A small network was shown many inputs. Here are its activations along a few directions, one row for each input.
In each table, some parts of the input vary, and every possible input appears once, in random order.
Descriptions start from the smaller parts, as in this example, which fits no table here: line(4) and (point or line(9) or (values(2) and ring(8))).
Shared parts are said once, and a part with two or three values counts as separate values.

Other details of the inputs shift rows strongly along two fixed directions, in all tables alike. That doesn't count.
To show where, the next rows are all for the same input, with only those details redrawn:
[-14  22 -16  21  38   9   2  33  34  -2 -17]
[-13  -7  -1 -19   5  20  -3  -5   7  -8  12]
[ -7   9  17 -17 -35 -29  16 -17   3 -13 -17]

Rows:
row 1: [  3 -11   0  -7   8  27   5  -5 -13 -14   7]
row 2: [ -4  43   0  30   5 -37  19  21  -4   9 -46]
row 3: [ 16   1 -32  14  32   0  -7  36  27  16 -17]
row 4: [-14 -21   8   2   6   6  -2  -5   7   3  33]
row 5: [ -4   9  21  -1 -47 -31   4 -11   0  -9  -5]
row 6: [-19 -17  -2   9  -3   8  -8  -8   3   1  33]
row 7: [ 11  18  22   4 -29 -30  -2 -27 -21  -9 -14]
row 8: [-13  -7  -1 -19   5  20  -3  -5   7  -8  12]
row 9: [ 12  11  28  11 -37 -24  -3 -22 -19  -2 -16]
row 10: [ 12 -12 -19 -14  -3  20  -6   0 -19  32   5]
row 11: [ 12  38  -2  37   9 -40  24  21   9 -15 -44]
row 12: [ -6 -13  -6 -15  12   9 -14  -3  -8 -17  11]
row 13: [ -7   7  -4  -2   8  13 -14  -6 -32   5  22]
row 14: [ 11   1  27   1 -33 -22  23 -10 -16 -15 -17]
row 15: [-22 -18  -7  -8  10  10   6 -14   7  -4  19]
row 16: [  9  24   3  46  46  10 -12  33  17  12 -18]
row 17: [  4  -4  -3   2   5  19  -5  -5 -18 -17  21]
row 18: [ -6 -10  12  -9   1  16  -9   3   7  -2  24]
row 19: [ 23   6  -4 -15 -27 -30  10 -12 -21  25 -12]
row 20: [ 30  -4   6  -7 -34 -17   4 -18  -8  20 -28]
row 21: [-3 25 -4 37 39  6 -5 37  1 20 -8]
row 22: [ -3  28   1  46  -7 -46   2  35  18  -8 -44]
row 23: [ -3  13  14 -17 -30 -36  12 -19   0 -16  -9]
row 24: [ -8 -21   7 -10   5  16 -11   5  -6 -11   9]
row 25: [-20 -11  -9   2   6   3  -6 -14   1  -6  34]
row 26: [ -7  -2   8  -5   8  20  -4   0 -27  11  14]
row 27: [-18 -13 -10  -8  14   3   2 -17   4  -7  27]
row 28: [ -2  -8  22 -23 -49 -40  12 -25 -16 -22 -24]
row 29: [ -3 -21   9  -6   4  12 -16   7  -4  -8  15]
row 30: [ -7   1   1   4   0  19 -15  -1 -29  12  20]
row 31: [  5 -11   3   8  -3  25  -7   0 -15  -9  18]
row 32: [ 29 -18 -16 -14   2  19   2  -2  -4   9  11]
row 33: [  5  -7  17  -2  11  26 -11  -9 -13   2   7]
row 34: [ 20   1   0 -24 -35 -32  14 -13  12  10  -9]
row 35: [ 11 -29 -18 -18  -6  19 -11   5   2  13   0]
row 36: [  7  31 -12  36  53   6 -10  23  13   2 -22]
row 37: [ -5   5  -5 -11  15  13  -8  -8 -30   5  16]
row 38: [ 30 -13  -9 -14   8  17 -13 -12  -5  20   6]
row 39: [ 13  -8  -6 -14 -31 -45  23 -24  12  15  -2]
row 40: [-14  24   7  41   0 -52  29  20  30   1 -34]
row 41: [ 22   4 -30  27  25  17   6  36  21  19 -24]
row 42: [  8  10 -31  15  23  10   0  36  39  25 -18]
row 43: [  2  27  -9  36  49  14  -6  26  16   5 -30]
row 44: [-11   0  -3  -9   1  13 -13  -5   2 -11  26]
row 45: [ -8 -11  -6  -6   4   9 -20  -1 -10 -17  18]
row 46: [  2 -27 -23 -12  -2  11   4 -10  14  23  17]
row 47: [ 10 -15  12   2   5  23  -1   3 -12  -8  18]
row 48: [-11 -10  10 -13   2  20  -4   1   6  -5  18]
Question: Describe the family of inputs behind these rows.
Answer: line(6) and (values(2) or ring(6))
Question: Changing only the line(6) part turns row 34 into row 38. The same change can be made to row 8. Which row results?
Answer: row 43
Question: Changing only the line(6) part turns row 12 into row 37. The same change can be made to row 45. Which row results?
Answer: row 13
Question: Start at row 30 and move only the line(6) part, one step at a time. The first step leads to row 9. Which rows follow, in order?
Answer: row 31, row 22, row 5, row 6
Question: List by row number the other rows that have the line(6) part in common with row 47.
Answer: row 1, row 11, row 14, row 17, row 31, row 32, row 41
Question: Start at row 4 and move only the ring(6) part, one step at a time. The first step leads to row 6. Which rows follow, in order?
Answer: row 25, row 27, row 15, row 40
Question: Which other rows does row 35 become when the values(2) part takes its other values? List them by row number.
Answer: row 3

Rows:
row 49: [ 18 -11  15 -23 -37 -11   6 -24 -23   1  -5]
row 50: [ -8  29   5  31  13 -19   9  23  17 -11 -29]
row 51: [ 16 -13  14 -20 -34  -8   1 -24 -21   3   0]
row 52: [ -9  12  13   3 -11 -18   6  -3  -2 -16 -13]
row 53: [  4 -13 -22   6  38  44 -20  15  -1  17  22]
row 54: [  7 -11 -23  -2  40  48 -19  17  -1  12  16]
row 55: [-12   3 -14   8   5 -22  13  13  37  -7 -10]
row 56: [-13  22   3  21  13 -15   4  13  10  -8 -14]
row 57: [ 11   0  -1   0  -9  -6   2  -7 -11  10  -2]
row 58: [  6 -37 -11 -47 -19  22  -2 -23   4  16  26]
row 59: [-14  21   3  25  12 -17   5  14   8  -5 -10]
row 60: [  8 -18 -12 -16  16  38 -16  -7 -14  10  27]
row 61: [ -9  19   6  23  10 -11   3  16  12  -9 -14]
row 62: [ -8  -1  24 -10 -36 -24   7 -23 -16 -13   5]
Question: Changing only one part turns row 56 into row 60. The same change can be made to row 59. Which row results?
Answer: row 57
Question: Describe the family of inputs behind these rows.
Answer: values(2) and (point or ring(6))
